Vafa: [ 0.74  9.00  0.61 -3.01  0.54  0.80 -1.77]
peziv: [-3.97  1.59 -3.96  2.71  6.81 -4.42 -0.44]
zis: [ 0.79  0.01  0.91  4.07  4.38  8.99 -1.07]
Dud: [-0.19 -2.35  1.35  0.54  0.87  0.11  0.53]
where: [8.99]	zis, 5
where: [6.81]	peziv, 4
where: [0.80]	Vafa, 5
where: [-3.97]	peziv, 0
where: [4.38]	zis, 4
where: [-3.96]	peziv, 2

zafig: [-1.81 -0.49 -5.17  8.34  0.19  5.01  1.46  1.75  4.91  3.67 -3.43 -0.30
 -0.24  0.27  0.11  0.17 -1.54 -0.36  0.78  4.54  0.45 -2.71  1.01  0.36
 -0.86 -0.22 -3.48 -0.50  1.47  0.30  4.54 -0.22  3.23 -3.73 -1.74 -1.18
  2.50  0.77 -2.48 -1.62  2.07 -0.18  0.97  3.20  2.99  1.56 -2.29  3.16
  1.10  3.41  0.38 -3.52  2.41]
dolo: [ 6.06 -3.75  2.36  8.34  2.84  3.14 -1.73 -1.92 -1.62  6.61 -1.31  2.59
 -0.86 -3.42  0.73 -0.42  0.85 -3.70 -3.97 -7.47 -1.09 -1.03 -1.02 -1.80
 -8.56  1.51 -0.46 -5.25 -1.40 -2.61  0.81  0.77 -2.89  0.03 -4.41 -2.53
 -1.66 -1.53 -2.05  0.31  0.13  2.14  1.28 -3.36  0.72 -5.92  2.53  0.92
  4.85 -0.23 -0.93 -3.52  2.84]
Dor: [-0.18  2.88  3.93  8.34  0.29  3.40  4.31 -0.76 -1.93  3.15  2.15  0.35
  0.01  1.96 -4.39  3.15  4.55 -2.00  0.72 -4.10 -0.33  1.27 -2.74  1.08
 -1.14  0.37 -2.24 -0.68 -0.35 -1.27  4.58  2.35 -3.05  6.56 -0.72  0.85
  0.29 -3.06  3.42  1.22  0.96  5.02 -1.03  0.35 -2.65 -0.32  0.51 -5.59
 -0.64 -1.54  0.16 -3.52 -2.28]
gego: [ 1.75  0.10  0.78  8.34 -2.45 -2.50  3.10  1.33 -2.65 -0.54  5.40 -3.52
  2.86  1.63 -2.60 -1.65  2.26  0.69  7.36 -0.83  0.85 -0.23 -4.07 -0.05
 -3.08 -1.38  1.98 -2.73  0.91  3.33  4.02  5.74  2.56  2.25 -0.95  2.43
 -1.45  2.39  1.28  4.22  1.27  2.29 -4.13  1.70 -0.22  1.12 -3.26 -1.81
 -4.80  2.14 -0.34 -3.52  1.77]
rasi: [ 0.55 -0.62  1.62  8.34 -1.33  1.21 -3.09 -0.35 -0.72  0.57  1.67 -2.64
  1.25  1.15 -1.89  1.54  3.68 -0.57  2.90 -3.42  1.09 -1.33 -1.39 -0.90
 -0.95 -1.14  0.61 -1.81  0.11 -0.05  3.32  4.05 -2.93  1.83 -1.11 -0.59
 -2.90  0.95  2.92  0.58 -0.17  1.27  0.18 -0.05 -0.94 -3.33  0.01 -4.05
  0.20 -0.31 -1.58 -3.52  3.14]
lefir: [ 0.00 -0.36  2.23  8.34 -2.45 -2.51 -1.84 -2.37 -2.18 -3.98  1.38 -0.57
  2.50 -0.62 -1.01 -0.32  2.86 -2.44 -2.05 -2.87 -1.59  3.28  1.05 -0.96
  0.85 -1.47  3.74 -2.78  0.34  2.61 -1.80 -2.01  1.87  0.43 -2.21 -1.69
 -3.24 -0.52  3.52  3.58  1.15  0.42  0.03 -1.29 -1.51 -5.68 -0.81  0.15
  0.04 -0.16 -2.10 -3.52  2.21]
Fidep: [ 1.05  0.02  0.12  8.34  0.78  2.50  5.04 -2.40 -1.84  6.85  2.45  0.68
  2.59 -3.14 -0.30  0.72  1.87  0.54  1.26 -3.11  2.84  0.34 -2.99  0.95
 -4.47  3.08  1.45 -1.85 -1.01 -2.37  4.33 -0.10 -1.64  2.37 -3.16  1.76
  1.79  0.14  2.00 -1.26 -0.11 -1.33 -1.07 -1.28  1.73  1.40 -3.46 -0.43
 -2.15  0.68  4.24 -3.52  1.18]
where: [1.73]	Fidep, 44
where: [-1.64]	Fidep, 32
where: [-2.40]	Fidep, 7

teran: [ 7.55  6.03  5.37  5.04 -6.00  6.50  5.30]
sorad: [ 7.55  6.03  5.29 -6.04 -6.27 -6.05  6.55]
folis: [ 7.55  6.03  5.37 -7.85 -6.27 -6.01 -6.02]
where: [-6.02]	folis, 6
where: [-6.01]	folis, 5
where: [-6.05]	sorad, 5
where: [5.30]	teran, 6

ked: [6.52 7.58 4.53 7.65]
fibev: [-2.36 -5.02  5.58 -5.48]
vobi: [-0.38  8.75  8.74 -0.32]
det: [ 1.99 -7.84 -1.75  6.06]
Dofi: [-2.07 -2.96 -3.09 -3.56]
Nusib: [ 7.96  0.44 -0.52 -1.76]
tigoz: [ 6.68 -1.74 -5.66 -1.68]
bemi: [ 7.95  4.36 -0.47 -2.84]
gad: [ 7.54 -4.10  0.60 -1.81]
runo: [-2.65  4.90 -6.74 -3.57]
kir: [-4.05 -0.48  6.84 -2.14]
where: [7.96]	Nusib, 0
where: [8.75]	vobi, 1
where: [-0.38]	vobi, 0
where: [-1.76]	Nusib, 3
where: [-3.57]	runo, 3

val: [ 3.05  0.93  3.36 -1.27  2.44  0.56  3.86  0.57 -2.78 -5.45 -4.75  3.13
  4.40]
fuso: [-0.13 -1.40 -1.14  1.22  4.12 -0.40 -0.48  1.96 -2.31  0.51  1.69  2.16
  3.32]
Fim: [ 0.33  2.43  1.81 -2.55  1.21  1.40 -3.25 -3.24  4.48  3.59 -3.43 -3.57
 -6.58]
fodon: [-2.87 -0.45 -2.81  0.50 -3.88 -0.30 -3.32 -1.57  3.53  4.87  3.56 -3.93
 -5.36]
pev: [-0.13 -1.40 -1.14  1.22  4.12 -0.40  1.69  1.96 -2.31  0.51  1.69  2.16
  3.32]
les: [-1.29 -2.54 -2.81  2.51  6.17 -1.35 -2.08  2.78 -2.61  3.60  4.74  2.05
  4.25]
Gupel: [ 0.45 -0.66 -0.34  0.73  2.61 -0.35  0.26  1.02 -1.78  0.08  0.70  2.04
  2.37]
sepug: [ 0.39  2.77  2.14 -2.01 -7.70  1.45  0.87 -3.50  4.10 -1.94 -3.79 -3.18
 -6.35]
where: [3.60]	les, 9
where: [-2.08]	les, 6
where: [-5.36]	fodon, 12
where: [-3.88]	fodon, 4
where: [2.05]	les, 11
where: [-3.43]	Fim, 10
where: [-3.24]	Fim, 7

Ful: [-1.83  0.05 -2.09 -3.49 -7.09]
bibu: [-1.83  0.06 -2.09 -1.15 -2.33]
Lakuv: [ 4.43 -1.00 -1.39 -5.94 -1.45]
Bof: [-2.34  1.12 -3.78 -3.51 -1.16]
where: [-3.78]	Bof, 2
where: [-2.34]	Bof, 0
where: [-1.15]	bibu, 3
where: [0.05]	Ful, 1
where: [-2.33]	bibu, 4

tugu: [ 6.77 -6.26 -6.34 -5.46]
vezu: [ 5.51 -6.15 -6.54 -4.88]
dap: [ 5.67 -5.47 -5.55 -1.91]
Sas: [ 6.77 -6.26 -7.10 -5.46]
pud: [ 6.44 -6.31 -6.53 -4.44]
where: [-6.54]	vezu, 2
where: [-5.47]	dap, 1

lut: [-4.39 -3.72 -4.50 -3.35 -4.49 -3.37 -5.60 -5.75 -4.52 -3.75 -0.55 -5.92]
fabi: [ 5.66  5.55  6.50  4.48  4.76  3.42  5.74  4.07  7.36  5.43 -4.38  0.95]
pozu: [ 5.73  5.00  5.36  4.69  5.05  5.72  5.06  4.74  5.00  4.94 -0.84  5.81]
Sota: [ 5.62  4.68  5.08  5.02  5.82  5.79  4.84  5.42  5.71  6.20 -1.99 -5.42]
where: [4.84]	Sota, 6
where: [-4.39]	lut, 0

mumaf: [ 3.56 -0.50  1.12 -2.62 -1.02  2.03 -5.39  2.15 -2.06 -4.37 -0.83 -3.88
  2.99 -1.16 -3.93  1.50  0.34  4.32  2.38 -5.52  1.54 -7.51  3.55]
Mitir: [-3.44  0.50 -3.96  2.00  2.51  0.21  5.32  0.97  2.47  2.35  1.00  4.37
  0.27  3.26  7.12 -5.78  0.95 -4.55 -5.21  3.84 -2.76  8.85 -5.53]
Bom: [ 2.49  0.10 -0.73 -0.31  0.33  2.03 -4.50  3.32 -0.76 -0.70  1.61 -0.34
  2.60  0.54 -0.53 -0.49 -0.90  1.78  0.05 -3.51  0.22 -4.00  2.80]
Vakot: [-1.29 -0.50  1.58 -0.31 -0.48 -1.61  1.75 -2.56  0.21 -0.70  0.96 -0.34
 -2.06 -0.82 -0.53  1.50  0.34 -0.12  0.63  1.83  0.55  0.67 -0.23]
votof: [-1.82 -0.10 -3.96  1.34  2.51  1.12  3.53  1.75  1.18  1.13  0.39  2.60
  0.27  2.58  6.27 -5.11  1.57 -2.65 -4.04  1.83 -1.76  6.51 -4.77]
terig: [ 4.10 -0.50  2.97 -0.97 -1.84  0.21 -7.17 -0.21 -2.38 -1.31  0.09 -2.70
  0.27 -2.18 -6.48  5.46 -1.21  4.32  4.72 -3.51  2.87 -8.68  6.58]
nolek: [-1.29  0.10 -0.73  0.68  0.33 -0.40  2.64 -0.21  0.53  0.52 -0.22  0.84
 -0.89  0.54  2.02 -1.15  0.64 -1.38 -1.12  1.83 -0.44  3.01 -1.74]
roku: [ 1.41 -0.71  0.20 -1.63  0.06  1.12 -1.82  0.97 -1.09 -2.53 -1.44 -2.11
  1.83  0.31  0.62 -0.49  0.95  1.78  0.63 -2.18  0.55 -2.84  0.53]
tupo: [ 1.41 -2.91 -0.26 -2.29  0.61  2.03 -0.04  0.97 -2.06 -6.81 -3.87 -4.47
  0.66 -0.14 -0.53 -0.49  4.04  4.32  0.05 -2.85  1.54 -2.84 -0.99]
Zudo: [ 0.87 -1.31  0.66 -1.63 -0.21  0.51 -2.71  0.97 -0.44 -3.76 -0.52 -2.70
 -2.28 -1.16 -2.23  0.84  0.34  1.78  0.05 -1.51  0.88 -2.84  2.04]
narun: [-2.36  0.50  0.66  1.34 -0.48 -2.21  3.53 -2.95  0.85  2.35  0.09  1.42
 -2.83 -0.48  0.32  0.84 -0.59 -2.02  0.63  3.84 -0.44  4.17 -1.74]
where: [-0.04]	tupo, 6
where: [0.67]	Vakot, 21
where: [0.32]	narun, 14
where: [0.64]	nolek, 16
where: [-2.29]	tupo, 3

pizi: [ 5.67  5.53  5.39  4.71  5.34  5.81  5.00 -1.88]
Sutu: [ 6.99  7.06 -6.41  6.04  6.44  7.44  6.45 -3.06]
Deg: [ 5.72  5.50 -5.03  4.66  5.38  5.79  4.94 -1.79]
rala: [ 6.53  6.21 -5.87  5.44  5.42  6.96  5.98 -4.68]
tini: [ 6.53  6.62 -1.85  5.71  6.01  6.98  6.10 -2.98]
Mas: [ 4.98  4.91 -4.41  7.43 -5.50  5.09  4.42 -1.33]
pog: [ 6.05  5.87 -5.49  5.21  5.02  6.56  5.71 -4.55]
kezap: [ 5.15  5.28 -4.56  4.88  5.07  5.47  5.04 -1.84]
where: [-1.84]	kezap, 7
where: [6.01]	tini, 4
where: [5.38]	Deg, 4
where: [-5.49]	pog, 2
where: [7.44]	Sutu, 5

degam: [ 1.40 -7.75  0.54  8.75  5.02 -6.43]
tef: [-6.44 -7.75  0.54  9.38 -0.61  3.11]
batem: [-9.44 -7.98 -0.50  9.38 -0.61  3.11]
where: [-6.43]	degam, 5
where: [-0.50]	batem, 2
where: [-6.44]	tef, 0

lirip: [-4.62 -2.29  3.71 -0.90]
mal: [-3.45 -1.10  2.97 -3.03]
ruf: [ 1.74  3.19 -3.68  7.88]
Gemor: [ 2.99  4.65 -6.71 -2.48]
bomi: [ 4.28  7.89 -0.72 -0.73]
vara: [-3.86 -1.10  4.66 -1.09]
where: [-0.72]	bomi, 2
where: [-1.09]	vara, 3
where: [7.89]	bomi, 1
where: [-0.73]	bomi, 3
where: [4.28]	bomi, 0
where: [4.66]	vara, 2
where: [-2.48]	Gemor, 3

bep: [ 5.10  1.06  5.84  5.29 -0.56 -3.82 -3.14  1.02 -1.44]
gebi: [-1.90 -7.91 -3.70 -0.31 -5.78  2.01  2.23  1.16  0.53]
lup: [ 4.10  4.06  5.84  3.42 -3.81 -3.82 -3.14  1.88 -3.12]
fireg: [ 3.10  6.30 -5.17 -0.93  6.38  0.85  2.23 -0.13  0.25]
where: [0.85]	fireg, 5
where: [-0.56]	bep, 4
where: [4.06]	lup, 1

ramo: [-4.61 -1.67  8.72  2.34  2.90 -4.62 -6.26  0.51 -2.92]
kur: [-4.61 -1.67  8.72  2.34  2.90 -2.50 -6.26  2.60 -3.82]
pel: [ 1.41 -0.71  0.84  0.93  1.70 -3.25  0.62  0.08 -0.51]
Mapa: [-2.92 -2.83  9.12  3.39  5.16  0.07 -4.13  2.12 -4.06]
nud: [-4.21 -1.21  6.72  1.83  2.03 -2.35 -5.43  2.32 -3.37]
where: [0.08]	pel, 7
where: [5.16]	Mapa, 4
where: [-2.35]	nud, 5

